Each row below holds a small network's activations on one input, seen along a few directions.
In each table, some parts of the input vary, and every possible input appears once, in random order.
A made-up example of a description, with smaller parts first: one of 3 separate values, together with either a single point or one of 11 places around a ring or (one of 4 places along a line, together with one of 8 places around a ring).
Shared parts are said once, and a part with two or three values counts as separate values.

Other details of the inputs vary at random and push rows far along three fixed directions, the same in every table; ignore that.
To show where, the next rows are all for the same input, with only those details redrawn:
[  9 -33  -6 -14  10 -30   0  -4  32   6  -8 -33]
[  9 -34  -6 -14  10 -30   1  -4  32   6  -8 -33]
[ 54   8 -10 -13   4   0 -18  11  -9 -20   3  -2]
[  9 -33  -6 -14  10 -30   0  -4  32   7  -9 -33]
[ -3  -7   5 -67  57  34  -7 -84  73 -43 -86  64]
[ 54   8 -10 -13   4   0 -18  11  -9 -20   3  -1]
[-24 -34 -28  15   4 -15 -28 -17 -19   7  23   8]
[ 21   7 -33  16  -3  15 -47  -2 -59 -19  34  40]

A family of inputs:
R1: [-34 -36  -3  41  -6  18 -31  -7 -17  12   7  -4]
R2: [  3 -20  36  10   8 -32   0  -6  31  12 -13 -29]
R3: [ -1 -32   6 -20  11 -25  45  12  14  18 -13 -16]
R4: [-38 -34 -11  33  10  16 -37   1 -18   7  13 -10]
R5: [ 53   9   6 -21 -14  13   4   1 -18  -3   7   2]
R6: [ 23  48  18  -7 -16  -7   7  15   4 -30  17   7]
R7: [ 19  33   0  -6 -24  29   4  27   6 -32   6  -8]
R8: [-14  -1 -14 -27 -23 -33  33  -4  37   3  -1 -28]
R9: [ 53   8 -10 -13   4   1 -18  11  -8 -20   3  -1]
R10: [ 17  39  -1  -8 -22  30   3  26   1 -27  -1 -12]
R11: [ -61   39  -36  -45   24   46   -4 -103   16  -30  -67   99]
R12: [-43 -24   1  44   3  25  -8  25  -8  43   5  24]
R13: [ -1 -19  44  -6   6 -20  16  -9  22  22  -3 -30]
R14: [-15   8 -19 -25 -18 -33  32  -7  30  12 -10 -35]
R15: [39 30 36 14 12  5  4 42  1 17 -4 32]
R16: [ 19  69   7  -4  -9  -6   6  10 -13 -11  -8  -9]
R17: [-36 -18  17  35  12  -8   8 -13 -28  20  28  18]
R18: [-20 -35 -21  23 -12 -14 -23 -24 -19  14  17  13]
R19: [-57  12  -3  20 -15 -22  -3 -12 -12   3  32  11]
R20: [-12  -7 -12 -24 -24 -34  34  -3  42  -3   6 -24]
R21: [ -1 -19  29   2  24 -34  -6   1  31   6  -7 -34]
R22: [ 38  11  18   7   4  44  16  24 -15 -10  -4  -6]
R23: [ 19  10 -22  19  -8  27  -2  -4 -68  -5  38  52]
R24: [ 29   9  20  -2  10  37  15  42 -23 -11 -12  -1]
R25: [-58  20  -7  22 -10 -21  -5 -15 -19  12  22   4]
R26: [ 15  54 -10  -2 -16  30   3  21 -12 -13 -20 -23]
R27: [  5 -23   5  -2   4 -22  31  22  40  45 -15   0]
R28: [-45 -21  20  26  18 -13   7   5 -36  19  19  24]
R29: [ 15  47  -5  -6 -18  31   2  23  -6 -19 -11 -19]
R30: [-39 -34   5  25  -8  30 -15  -9 -27  23  17  -6]
The inputs of R10 and R8 match in every part but one. If R4 is changed in the same way as R10 into R8, which row does it become?
> R9
What is each input in this table made of?
> one of 3 separate values, together with either one of 4 places along a line or one of 6 places along a line
Change only the place on the line of 4 in R10. List by row number the other rows that result.
> R7, R26, R29

A family of inputs:
R31: [-32 -37  18   1  18 -17  13 -22  42  19 -20 -31]
R32: [-14 -25  -2 -27  13  -3  12 -30  43  -9 -26 -12]
R33: [ 24  -6  -3 -35  15  14  -4 -15  37 -21 -34   7]
R34: [ 52  12  11  -8  -2 -14  14  33  -6  -4  11 -30]
R35: [-24 -41   3 -11  21 -30  12 -13  41  24 -18 -20]
R36: [ 35  36   5 -10 -13 -17  14  21  13 -11  -4 -21]
R37: [-42 -16  -9  11  11  -1 -17 -37 -12  -7  11  37]
R38: [ 47  23  13  -8 -15 -21   7  31   0  -9  11 -31]
R39: [ 45  24  -8 -14 -24  -9   9  27   0 -10   6 -42]
R40: [-81 -29 -15  26   2   6  -1 -18  -7  20   6  16]
R41: [ 11   5  20 -27  16  21  12 -13  28 -15 -42   9]
R42: [ 18  21 -10  19 -17   1 -16  25 -60   1  41  12]
R43: [-37 -70   6  28  -8 -62  31  24  22  54  19 -91]
R44: [ 14  31 -13  24 -25  -6 -20  21 -53  -8  43   9]
R45: [ 42  32 -15 -11 -27 -10  13  29   3  -9   4 -42]
R46: [  9  17  14 -26  10  16  25 -10  38  -9 -35  19]
R47: [ 23   1  19 -26  20  14  17 -18  31 -13 -30  18]
R48: [-36 -21 -14  12  12  -2 -28 -29  -9  -1   7  40]
R49: [-48 -12  -6  11   3  13  -4 -30 -11  10   5  44]
R50: [-27 -17  15 -17  15   5  20 -17  41   4 -38  -7]
R51: [ -1  19  21 -20  16  27  10  -6  41 -16 -39   6]
R52: [ 51   8  14  -2   4   0  -7  25   9   0 -10 -25]
R53: [-12   8  -1   1   5  30 -13 -25 -22  -9   0  60]
R54: [  4  23   0  25 -11  24 -23  19 -44  -5  26  12]
R55: [  9  19   1  24 -11  21 -26  15 -46  -5  26  13]
R56: [-19  21  -9  -4   8  22 -13 -27 -25 -12  -2  54]
R57: [ 12  17 -25   8 -23  13 -23   6 -46 -14  31   9]
R58: [-23  28 -15  -1   6  22  -9 -25 -21 -12  -4  56]
R59: [-60 -73 -23  59 -15 -48 -10  20 -29  60  48 -47]
R60: [ 60   2   9  -2  -5  -9   6  39   1   6   6 -21]
The inputs of R50 and R49 match in every part but one. If R59 is changed in the same way as R50 into R49, which row does it become?
> R60
What is each input in this table made of?
> one of 5 places along a line, together with one of 6 places along a line
Change only the place on the line of 6 in R42. List by row number the other rows that result.
> R38, R41, R53, R55, R57
Start at R58 and move only the place on the line of 5, one step at a time. The first step leads to R56. Which rows follow, in order?
> R42, R34, R35
Start at R52 and move only the place on the line of 5, one step at a time. The first step leads to R31. Which rows follow, in order?
> R55, R54, R51

A family of inputs:
R61: [ 44  57   2  -4 -16  40  18   1 -45 -21  20  62]
R62: [-107  -60   11   21   -5 -103   47   16   72   78   15  -89]
R63: [ 72  20   2 -74  23  -7  49 -20  55 -41 -52  -7]
R64: [ 52  60   5  54 -62 -25   4  78 -49   7  60 -67]
R65: [ 36  49  -3  32 -70   8  14 100 -52   4  62 -76]
R66: [ -70 -105  -31   91  -26  -41  -13   46  -34   82   66  -45]
R67: [  3   1   3  17  30  51 -47 -31 -56  -8   7  71]
R68: [-34  39  21 -24  31  10  25 -47  60 -29 -70  19]
R69: [-80 -64   8  42  18   3 -38 -52 -26  28  27  32]
R70: [ 72 -25  45  -2  -1 -28  19  53  35  28   4 -87]
R71: [  82  -18   44  -10   16  -41   28   72   33   22   -3 -102]
R72: [ 55  35 -37  13 -65  -2  -7  75 -67   0  56 -95]
R73: [ 52  19   8 -74   4  -5  14 -20  65 -37 -51  15]
R74: [-112  -52  -27  -39   16   -7   23  -65   74    9  -55  -42]
R75: [-21 -47 -19  67  -8 -10 -32  30 -76  54  63 -15]
R76: [-18  43 -44  11   3  25 -45 -42 -41 -47   3  54]
R77: [-109  -56  -22  -37   -2    1   19  -75   83   15  -49  -41]
R78: [-79 -50 -53  16  -2 -19  -1 -71 -34  20  31  37]
R79: [-85 -65   8  41  29 -10 -35 -45 -38  12  20  29]
R80: [ 74   5  67 -47  37  12  11 -14  46 -34 -63 -17]
R81: [-83 -60   2  39  36  -5 -34 -43 -35  22  22  30]
R82: [-57 -11  12 -35  33   6  54 -55  57  -7 -41  52]
R83: [ 70  16   4 -74  17  -4  48 -15  65 -48 -45  -2]
R84: [ 69  14  32 -21 -19 -51  86  57  31  29   2 -92]
R85: [ 49  66  13 -15 -22  23   0  29 -32 -25  11  54]
R86: [ 53  67 -26  -3 -14  20 -32   9 -23 -64   7  18]
R87: [  24   27   22  -15  -36  -13   56   60   26   19  -14 -115]
R88: [ 56  66 -22  -1 -23  24 -34   4 -18 -59  10  19]
R89: [-31 -15   6  26  31  39 -51 -50 -60  -5  13  70]
R90: [-80 -75 -22  47  14  18 -31 -24 -13  38  16  47]
R91: [  7 -28  16 -28  47  38   4 -37  47   5 -74  34]
R92: [-74 -71 -29  49  18  17 -24 -30 -31  47  -3  39]
R93: [-108  -61  -62   51  -52  -43  -10   26  -39   43   78  -85]
R94: [ 32  44  35 -63  22  -1  43  -3  49 -18 -65  19]
R95: [ 28  25 -38 -12 -11  34 -14 -31 -42 -45  27  79]
R96: [ 54  64   1 -11   0  27  28  20 -48 -27  12  47]
R97: [  78  -26   61   -8    3  -50   24   69   35   -4    3 -102]
R98: [-51  49 -18   5 -13  70 -12  -8 -42 -34   2  57]
R99: [ 20  37 -37 -21  -1  16 -35 -22 -57 -38   6  75]
R100: [ 29  55  35 -57 -11  47  45   3  65 -28 -69 -32]
R101: [-24 -36 -53  45 -46 -37  -5  -1 -69  29  88 -10]
R102: [ 60  17 -11  14  18  57 -26  30 -50 -18 -16  53]
R103: [ 72  26  31   3  11  41 -35  19 -34 -38  15  34]
R104: [-42  17 -43   7  -5  15 -55 -58 -33  -9  20  77]
R105: [ -74 -101  -29   84  -14  -48  -14   47  -39   78   71  -48]
R106: [ 81  20 -23  12 -64 -48 -11  70 -59  11  69 -54]
R107: [-38  -5 -49  63 -50 -34 -39   2 -54  15  71 -33]
R108: [-80 -92  46  -6  37 -25   6 -74  72  23 -42 -14]
R109: [-18 -57 -29  77 -26   1 -28  39 -65  55  53  -7]
R110: [-80 -87  14  -8  60 -16  16 -50  72  41 -53  -8]
R111: [-55  -3  23 -40  15   1  28 -61  58  10 -55  49]
R112: [ 65  10  34 -20 -27 -49  83  68  48  20  13 -83]
R113: [ 59  41   8 -70  20 -13  10  -5  77 -40 -53  -7]
R114: [ 61  44   6 -70  26 -15  12 -11  67 -33 -60 -12]
R115: [-64  40 -17  18  14  17 -26 -33 -43  -1  11  85]
R116: [-12  16 -40 -14  -4  14 -38 -31 -45 -35  14  84]
R117: [ 30  63   5 -13 -11  23  -4  24 -44 -29  10  67]
R118: [ 24  58  29 -59   8  39  49  11  56 -34 -74 -33]
R119: [-13  33 -38  -2  -4  20 -53 -36 -27 -29  20  78]
R120: [  7  57  -2  -7  -7  32 -12 -14 -59 -13   2  83]
R121: [ 70  27  10 -80   9 -13  23 -21  54 -28 -64  -8]
R122: [-39 -43  37 -24  59  14  -6 -56  53 -16 -46  34]
R123: [ 69  -7 -11  48 -15  -5 -15  94 -70  27  50 -40]
R124: [ -77 -117   22   30   20  -80   25   15   60   74   18  -97]
R125: [ 66  67 -23 -20  -8  11 -34   1 -34 -30   6  28]
R126: [ 28  54 -35 -21 -33  65 -29   8 -34 -54  10  19]
R127: [-62 -11  12  25 -10 -55  36  12  50  22  -1 -66]
R128: [-26  29 -12  69 -48 -21 -11  40 -49  10  67 -23]
R129: [  37   36   30    6  -24  -47   46   46   37   14  -12 -101]
R130: [-60  37 -11  21  -4  25 -30 -42 -34   5  16  87]
R131: [  81  -27   64   -6   -7  -45   22   64   40    1    6 -101]
R132: [ 75 -11  -5  51 -33   3 -19  86 -62  32  56 -39]
R133: [-35 -46  17 -22  57  26  -1 -42  58  -2 -54  40]
R134: [ 38  30  34 -11 -22 -54  40  64  54  24   7 -76]
R135: [ 33  11   0  14  15  66 -44 -10 -47 -14   4  73]
R136: [ 74  25  22   3  12  47 -33  25 -29 -29  14  38]
R137: [ 14  35  -5 -43  18  11   0 -59  56 -43 -67   4]
R138: [ 29   9  -1  14  17  65 -44  -1 -40 -22   9  78]
R139: [-107  -28   17  -19   30  -41   34  -66   83   47  -51   -4]
R140: [-81 -99   3   0  45  -8  20 -35  82  37 -62   3]
The inputs of R99 and R116 match in every part but one. If R81 is changed in the same way as R99 into R116, which row does it become?
> R122
The inputs of R68 and R129 match in every part but one. If R63 is changed in the same way as R68 into R129, which row does it become?
> R78
What is each input in this table made of?
> one of 5 places around a ring, together with either one of 6 places along a line or (one of 2 separate values, together with one of 5 places along a line)
Change only the place on the line of 5 in R73. List by row number the other rows that result.
> R88, R95, R119, R126
Change only the place on the ring of 5 in R140. List by row number the other rows that result.
> R66, R92, R102, R109
